A small network was shown many inputs. Here are its activations along a few directions, one row for each input.
Each table varies a few parts of the input and shows all the possible inputs, shuffled.
A made-up example of a description, with smaller parts first: one of 2 separate values, together with either a single point or one of 9 places around a ring or (one of 4 places along a line, together with one of 5 places around a ring).
Shared parts are said once, and a part with two or three values counts as separate values.
In the rows, zero is written as 128.

Other details of the inputs vary at random and push rows far along two fixed directions, the same in every table; ignore that.

Rows:
row 1: [ 46  93  94 126 188 158 113 137 100 137  24]
row 2: [148 154 143 157 116 110  98  81 152 127 177]
row 3: [117 206 154  76 107 176 150 128 145 177 214]
row 4: [117 162 148  84 120 174  76 118 154 201 204]
row 5: [196  79 118 181 126  60 109 129 145  68  96]
row 6: [191 140  97 177 107  72 152 149 143  46 118]
row 7: [178 170 141 141 101 129 155 126 148  98 173]
row 8: [168 124 143 122 107  96 113 109 156 148 172]
row 9: [171 169 142 128 103 124 163 125 140 111 173]
row 10: [ 49  84 118 104 123 162 150 206  33 111  45]
row 11: [200  72 125 177 121  64 121 119 144  71  92]
row 12: [171  94 117 197 127  61 128  90 136  65  86]
row 13: [ 78 175 139  82 154 219 141 159 121 160 137]
row 14: [ 43  87  94 123 186 146 126 137  99 148  20]
row 15: [ 84  75 129  92 179 166 126 146 103 164  45]
row 16: [101 142 152  83  85 172 132 144  97 163 251]
row 17: [140 138 132 145 115  86 122  82 146 134 155]
row 18: [ 70  82 110  94 174 160 114 160 112 171  51]
row 19: [108 180 166  99 118 164 104  68 144 201 213]
row 20: [185 136  98 173 103  62 166 149 142  59 115]
Each input here is: either one of 2 separate values or (one of 3 separate values, together with one of 6 places around a ring).
Which other rows does row 15 become when the choice among 3 separate values takes its other values? List them by row number.
Answer: row 9, row 19
Which other rows does row 2 become when the choice among 3 separate values takes its other values? List them by row number.
Answer: row 5, row 13

Rows:
row 21: [ 86 152 127  68 132 163 109 153 118 186 126]
row 22: [172 109 117 158  77  83 173 133  94  68 121]
row 23: [ 91 170 151  70 101 191 137 131 103 168 241]
row 24: [ 70  93 132  93 194 186 141 116 114 196  37]
row 25: [166  88 133 184 114  56  83 100 125 102 102]
row 26: [162  57  98 181 172  76 155 107 134  87  35]
row 27: [135 155 160 100  81 128 136 130 106 128 226]
row 28: [216 131 155 149 110  50 112  68 178 112 196]
row 29: [187  87 139 166 144  48 127  96 153 100 115]
row 30: [144 171 114 106 105 125 105 127 157 152 217]
row 31: [109 161 153  71 141 200 129 168 113 151 119]
row 32: [ 43  90 110 124 181 192  92 122  98 176  62]
row 33: [111 166 138  82 136 215 140 158 120 155 116]
row 34: [157  84 128 187 126  56  79 104 129  94 116]
row 35: [ 71 124 113  94 175 225 156 187 113 134  57]
row 36: [ 88  78  96 148 165 145  96 113 107 123  50]
row 37: [ 65  93 133  86 189 189 142 117 129 190  34]
row 38: [105  70 114 128 199 128 138 120 126 136  57]
row 39: [140  71 104 171 109  86 186 160  71  63  49]
row 40: [ 79 183 108 147 172 157 183 153 109  68  41]
row 41: [ 68  88 147  81 199 171 129 126 108 193  41]
row 42: [ 41  86 110 105 189 185  81 126 101 161  68]
row 43: [184 131 127 188  84  80  84  69 172 110 193]
row 44: [173 116  81 176 111  70 137 141 140  93 118]
row 45: [187 138 156 146  49  66 153 125 122  87 201]
row 46: [125 195 178  70 108 200 120 151 147 175 195]
row 47: [ 46 157 109 145 146 133 202 137  66  71  63]
row 48: [141  69 114 147 113  74 172 164  66  50  51]
row 49: [219 163 129 153  95 101 133 136 161  66 204]
row 50: [ 66  93 115  87 204 195 139 114 119 177  48]
row 51: [ 92  76 123 131 158 124  84 122  98 131  40]
row 52: [168  94 118 196 109  71  95  90 131 105  99]
row 53: [121 189 172  79 126 197 114 155 137 172 210]
row 54: [ 82 155 117  85 123 178 124 149 138 193 124]
row 55: [155 226 105 180  90  53 148  91 162  82 178]
row 56: [137  70 104 165 104  87 189 160  85  56  47]
row 57: [ 29 199 133 132 160 171 103  72 121 163 122]
row 58: [213 159 152 152  87  87 129 144 168  72 196]
row 59: [129 195 178  77 113 197 118 150 132 181 197]
row 60: [110  74 138 112 177 120 137 121 131 142  34]
row 61: [189  94 117 174 134  70 145  85 172  94 110]
row 62: [ 78 127 108  89 178 226 152 182 100 131  57]
row 63: [ 76 144 108  89 152 170 114 158 126 183 148]
row 64: [ 89 173 153  82  87 200 151 127 116 178 232]
row 65: [ 90  89 100 122 135 153 177 161  68  94  75]
row 66: [160  87 124 175 124  59  77 100 132  85 114]
row 67: [171 113 100 150 114  51 119 148 138  81 119]
row 68: [116  78 133 107 180 121 133 116 119 140  34]
row 69: [205 163 109 153  66  68 122 112 162 114 182]
row 70: [136  74  86 156 142  56 134 176 128  70  43]
row 71: [ 82  80 126 120 142 128 162 177  62 103  80]
row 72: [136 110 128 115 165 126 124  94 151 142 131]
row 73: [120 136  95 126 121 132 131 146 147 139 130]
row 74: [125 175 168  73 129 187 113  66 162 226 194]
row 75: [202 159 114 165  68  65 124 117 160 123 183]
row 76: [154  95 114 161  96  77 168 148 110  55 144]
row 77: [117 115 132 147 117 132  88  94 140 152 114]
row 78: [161 177 146 115 110 160 129 146 165 121 212]
row 79: [190 138 156 153  54  65 151 125 108  94 202]
row 80: [119 129 116 119 132 108 113 157 128 143 134]
row 81: [178 124 131 181  94  69  74  78 172 104 202]
row 82: [ 85 166 174  69  93 177 134 139 111 175 233]
row 83: [ 67 121 133 114 159 177  71 107 121 186 149]
row 84: [145 143 140 109 137 149 130 167 126 101 130]
row 85: [127 139  90 121 125 133 127 140 135 136 130]
row 86: [210 128 142 161 111  60 123  69 195 110 202]
row 87: [123 134 122 110 114 110 119 153 139 145 119]
row 88: [174  97 104 174 135 107 167 174 112  57  30]
row 89: [172 188 154 118  87 164 137 135 162 137 190]
row 90: [ 89 166 155  82 103 187 139 135 102 177 242]
row 91: [ 87  94  80 120 162 127 133 176 126 118  64]
row 92: [197 128 110 178 116 107 156 154 137  60 119]
row 93: [147 159 148 134  89 136  70  65 150 172 196]
row 94: [132  51 114 178 141  64  97 125 116  81  22]
row 95: [106 188 152  73 104 162  98 136 138 216 206]
row 96: [178 206 141 188 119  52 152  34 181  92 178]
row 97: [115 121 122 132 106 145 168 144  87 119 150]
row 98: [108 160 183  69 143 168 102  85 172 216 209]
row 99: [114 105 108 128 174 163 151 189 108  93  66]
row 100: [ 86 160 173  94 119 170  53  90 152 207 219]
What do these inputs look like to the network?
Answer: one of 5 places along a line, together with either a single point or (one of 3 separate values, together with one of 5 places around a ring)
Changing only the place on the line of 5 turns row 77 into row 56. The same change can be made to row 83. Which row results?
Answer: row 90
Changing only the place on the line of 5 turns row 66 into row 27. The same change can be made to row 93. Which row results?
Answer: row 22
Changing only the place on the line of 5 turns row 87 into row 94. The same change can be made to row 44. Which row results?
Answer: row 32
Start at row 89 and move only the place on the ring of 5, one step at a time. The first step leads to row 35. Which rows follow, in order?
Answer: row 78, row 58, row 46
Start at row 98 and move only the place on the line of 5, one step at a time. The first step leads to row 100. Which rows follow, in order?
Answer: row 70, row 58, row 82

Rows:
row 101: [184 116 127 181 102  62 141 112 122  70 132]
row 102: [119 173 140 114 115 158 105 127 131 158 182]
row 103: [122 174 142 118 108 150 114 107 124 147 186]
row 104: [113 100 102 154 155 124 148 137 112  77  49]
row 105: [135 160 144 110 112 152 104 136 137 155 180]
row 106: [130 152 162 102 121 167 131 114 141 159 187]
row 107: [125 188 135 109 114 150 124 122 151 163 183]
row 108: [116 143 155  96 103 150 123 121 125 171 201]
row 109: [202  89 113 171  88  41 133 134 133  59 129]
row 110: [147 145 123 148  90  99 115 129 138 116 177]
row 111: [119 138 161 119 120 140  81  77 152 189 139]
row 112: [ 92  94 121 134 166 147 156 140 104 107  53]
row 113: [198 107 112 182 114  70 134 139 152  57 110]
row 114: [105 104 112 100 163 148 150 158 113 132  55]
row 115: [111 120 110 117 154 140 142 162 126 131  72]
row 116: [ 85  99 109 125 169 135 168 147 100 118  35]
row 117: [ 85 109 129  85 159 180 125 158  97 153  83]
row 118: [212 110 122 177 100  38 162 116 147  64 127]
row 119: [ 73 146 128 100 159 198 122 146 124 160 113]
row 120: [179 107 111 166 122  87  97  74 163 141 162]
row 121: [120 148 160  97 121 162 122 121 119 167 179]
row 122: [161 132 125 142  91  96 115 140 142 115 172]
row 123: [129  71 107 137 163 127 147 160 114  83  34]
row 124: [100 134 107 124 147 136 151 132 117 121  81]
row 125: [148 135 138 146  89  94 133 110 128 118 184]
row 126: [ 99 152 153  99 157 135  80  87 159 181 175]
row 127: [ 45 110 109 102 153 172 132 151  87 144  75]
What do these inputs look like to the network?
Answer: either one of 3 separate values or (one of 4 places along a line, together with one of 6 places around a ring)
Start at row 121 and move only the place on the ring of 6, one step at a time. The first step leads to row 101. Which rows follow, in order?
Answer: row 103, row 102, row 105, row 117

Rows:
row 128: [123 110 121 140 127 104 105 121 125 128 122]
row 129: [138 130 126 143 141 124 138 130 129  99  99]
row 130: [103  60 112 129 163 111 137 149  99 111  36]
row 131: [137 190 143 119  87 135 123 114 145 146 228]
row 132: [103 120 129 110 158 150 131 122 131 157 106]
row 133: [ 68 101 109 111 147 156 129 158  88 139  69]
row 134: [103 139 132  72 152 195 122 169 137 177 123]
row 135: [193  88 116 186  94  55 139 131 122  53 109]
row 136: [ 97 150 152  80 115 177 124 133 115 184 181]
row 137: [142 199 147 123  97 134 116  97 159 154 211]
row 138: [ 99  85 126 122 157 140 114 135 107 132  76]
row 139: [177 141 128 157 113  84 147 114 145  92 135]
row 140: [190 110 112 177 102  52 165 136 130  50 117]
row 141: [147 173 157 117 112 152 101  84 165 171 215]
row 142: [ 61 119 124  97 167 196 144 161  94 143  77]
row 143: [167 132 115 166 118  82 113  94 156 110 144]
What do these inputs look like to the network?
Answer: either a single point or (one of 3 separate values, together with one of 5 places around a ring)

Rows:
row 144: [105 143 135  78 148 172 142 148 135 173 132]
row 145: [169 117 142 161 115  91 104  94 144 108 150]
row 146: [108 140 139 115 120 143  91 101 137 174 178]
row 147: [117 172 128 137 108 129 117  98 137 141 183]
row 148: [132 104 130 144 143 102 149 110 120 108  88]
row 149: [ 89 152 133 105 160 196 138 137 122 146 102]
row 150: [203 124 126 153 105  80 110 130 164  99 161]
row 151: [ 79 115  91 129 158 135 139 164 104 114  43]
row 152: [105  87 119 117 178 150 165 149 109 119  28]
row 153: [119 124 151 104 104 158 104 138 110 154 181]
row 154: [142 145 155 109 129 166 104 113 150 162 168]
row 155: [184 115 138 149  77  73 148 127 120  89 174]
row 156: [144 113 109 138 121  81 145 136 131 113 101]
row 157: [154 133 105 151 133 108 142 151 140  84 103]
row 158: [108 151 139 109 117 133 128  97 133 172 175]
row 159: [147 102 108 147 123  89 109 139 134 113 103]
row 160: [120 110 117 146 117 122 145 157  93  83 105]
row 161: [ 79 158 140 113 149 177 125 113 119 150 129]
Changing only one part turns row 152 into row 154. The same change can be made to row 158. Which row results?
Answer: row 146
What do these inputs look like to the network?
Answer: one of 3 separate values, together with either a single point or one of 5 places around a ring
List by row number the other rows that have the choice among 3 separate values in common with row 151.
Answer: row 147, row 149, row 157, row 160, row 161
